These are the activations of a small neural network, seen along a few directions. Each row is one input.
In each table, some parts of the input vary, and every possible input appears once, in random order.
Descriptions start from the smaller parts, as in this example, which fits no table here: line(6) and (point or ring(11) or (values(3) and ring(5))).
Shared parts are said once, and a part with two or three values counts as separate values.
(in the rows, 128 means zero)

Rows:
R1: [105 107 183 155 142  92 123 127 105  90 117 154]
R2: [128 155 124 104 158  98 133 137  75  75 137 105]
R3: [169 150  73  82 169 115  99 108 115 130 119 141]
R4: [ 97 162 161 166 100 154 173 143 174 111 156  92]
R5: [108 172 124 110 170  97 100 154  97 113 114  95]
R6: [177  93 140 109 119 125 113 117 122 135 143 175]
R7: [128 115 179 135 117 103 124 142  87  88 145 132]
R8: [143 139 126 132 100 179 155 107 210 157 158 129]
R9: [140  94 127 108 122  98  91 127 153 171 107 144]
R10: [ 73 137 131 186 106 145 163 158 127 142 162 106]
R11: [135 120  82  90 140 108  67 127 151 144 120 155]
R12: [136 143 106 139  88 161 164 109 179 168 144 142]
R13: [ 87 147 119 124 140  83  87 155 112 107 113 117]
R14: [156  92 108 111 117 250 175 111 129 143  74 110]
R15: [121 113  90 158 110 166 153 129 165 184 162 149]
R16: [ 91 110 161 144 123  75 104 156 120 120 108 106]
R17: [178 130  87  77 158 116 117 101 111 115 140 142]
R18: [155 147  83  82 173 118  81 118 135 152 118 138]
R19: [119 128  89 148  93 164 151 102 166 169 153 149]
R20: [ 89 166 146 171  85 141 169 137 147 120 144 100]
R21: [157  85 147 122 143 113 113 100 143 134 117 192]
R22: [121 173 120 103 168  94 117 142  81  88 123  97]
R23: [ 75 153 127 181  91 142 163 139 130 128 147 106]
R24: [107 115 150 134 119 229 190 143  94 101  78  65]
R25: [ 97 102 180 150 125  81 114 141 118 116 109 120]
R26: [147  82 143 120 128 102 103 109 153 160 107 167]
R27: [199 115 120 109 141 127 116 108 111 132 134 146]
R28: [146 138 156 134 139 108 126 135  74  91 136 109]
What do these inputs look like to the network?
Answer: values(2) and (point or line(4) or ring(9))
Changing only the values(2) part turns R20 into R12. The same change can be made to R25. Which row results?
Answer: R26
Change only the values(2) part in R10. List by row number the other rows that result.
Answer: R15

Rows:
R29: [139 129  87  80 162  81  55 109 131 163 106 171]
R30: [ 81 134 155 185 104 139 172 125 181 121 147 117]
R31: [145 146 104 124 142 187 166 115 112 123 114 105]
R32: [ 99 105 151 184  75 142 157 135 166 148 134 140]
R33: [ 80 150 170 144 157  27  95 166  40  61 126 113]
R34: [135 162  92 132 129 165 166 134 127 127 125  83]
R35: [145 120 123 126 132 191 159 136 115 129 109 127]
R36: [199 112 123  83 160  92  94 101 139 130 135 179]
R37: [112 139 174 101 163  70  86 161  60  56  87  86]
R38: [158 120  94  84 152  96  57 103 132 144 122 171]
R39: [132  96 149 119 103 182 151 117 138 146 116 119]
R40: [100 168 108 148 107 161 168 146 129 135 155 104]
R41: [180 101  99  83 155  89  88  85 122 133 145 166]
R42: [120  88 150 164  82 157 157 138 154 156 134 149]
R43: [ 95 150 139 165  97 142 149 149 175 150 166  91]
What do these inputs look like to the network?
Answer: values(2) or line(4) or ring(9)
A walk changes only the line(4) part. It starts at R29 and steps to R38. List the rest of the walk in order.
Answer: R41, R36

Rows:
R44: [140 127 136 135  95 194 172  96 189 141 137 122]
R45: [198 151  65  65 175 139  68 110 138 168 125 146]
R46: [ 90 159 173 169  90 150 177 133 151  84 132  88]
R47: [162  81 155 102 113  80  83 119 121 122 116 161]
R48: [205 121  59  81 180 136  99  89 138 156 115 163]
R49: [136 115  84 126  98 239 175 126 179 200  92 122]
R50: [174  73 125  74 131 116  90 105 116 128 121 147]
R51: [150 118 114 117 145  60  85  94 144 147 119 169]
R52: [124 128 161 162  82 151 166 101 196 146 143 130]
R53: [159  97 100  73 147 121  98  90 126 132 115 187]
R54: [ 88 171 141 186 105 158 212 165  87 104 160  69]
R55: [217  87 111  73 153 156  95 107 113 146 106 148]
R56: [123 126 121 174  57 152 186 123 167 162 168 154]
R57: [112 138 120 128 158  59  97 133  96  78 120 127]
R58: [103 191 131  93 176  67  97 173  64  83 121  69]
R59: [ 92 136 178 172 101 149 173 135 178 112 158 113]
R60: [118 106 149 124 164  79  96 136 114 105 130 176]
R61: [197 108  78  63 169 152 110  86 128 154 106 185]
R62: [ 53 132 148 193  90 176 158 164 133 126 103  85]
R63: [ 92 179 176 160 118 167 201 153 112  70 122  54]
R64: [127 131 172 108 159  90 117 169  39  58 103  75]
R65: [133 115  98 151  80 186 184 107 159 177 181 140]
R66: [121 167 131 115 187  75 120 145  55  83 103  90]
R67: [148 104 137 111 139  85  87  94 129 143 116 197]
R68: [110 166 126 119 155  65  62 154  96  91 133 108]
R69: [176 137 110 121 117 228 182  96 196 159 129 126]
R70: [106 101 105 160  90 206 154 119 176 187 113 117]
R71: [129 123 127 127 163  69  89 131 118 111 133 158]
R72: [110 124 144 135 162  80  99 138  83  71 110 144]
R73: [110 151 149 100 171  95 125 146  49  69  99 118]
R74: [ 56 111 150 180  88 163 159 161 166 159 123 110]
R75: [124 102 166 119 134  74  92 153  77  68 119 112]
R76: [121 149 132 108 157  64  65 153 123 125 146 136]
R77: [ 93 130 145 184  86 146 186 148 145 152 188 129]
R78: [ 87 111 143 186  80 163 150 130 183 196 112 123]
R79: [166 127  70 132  93 221 198 103 164 184 163 141]
R80: [ 48 153 150 173 107 177 183 174  99 123  98  49]
R81: [ 80 149 134 189  74 145 192 154 119 105 167 104]
R82: [157 141  91  72 148 108  59 102 131 157 133 142]
R83: [142 143 110  97 137  60  64 129 144 144 135 151]
R84: [140  87 179 129 142  83  82 146  97 103 131 137]
R85: [161 109  83  91 157  93  89  84 138 146 129 157]
What do these inputs look like to the network?
Answer: line(6) and (values(3) or line(4))
Changing only the line(6) part turns R63 into R52. The same change can be made to R64. Which row results?
Answer: R47
Change only the line(6) part in R60. List by row number the other rows that result.
Answer: R53, R61, R67, R72, R73
Change only the values(3) part in R78. List by row number the other rows that result.
Answer: R52, R56
List by row number the other rows that have the line(6) part in common with R82.
Answer: R44, R50, R53, R65, R70, R85
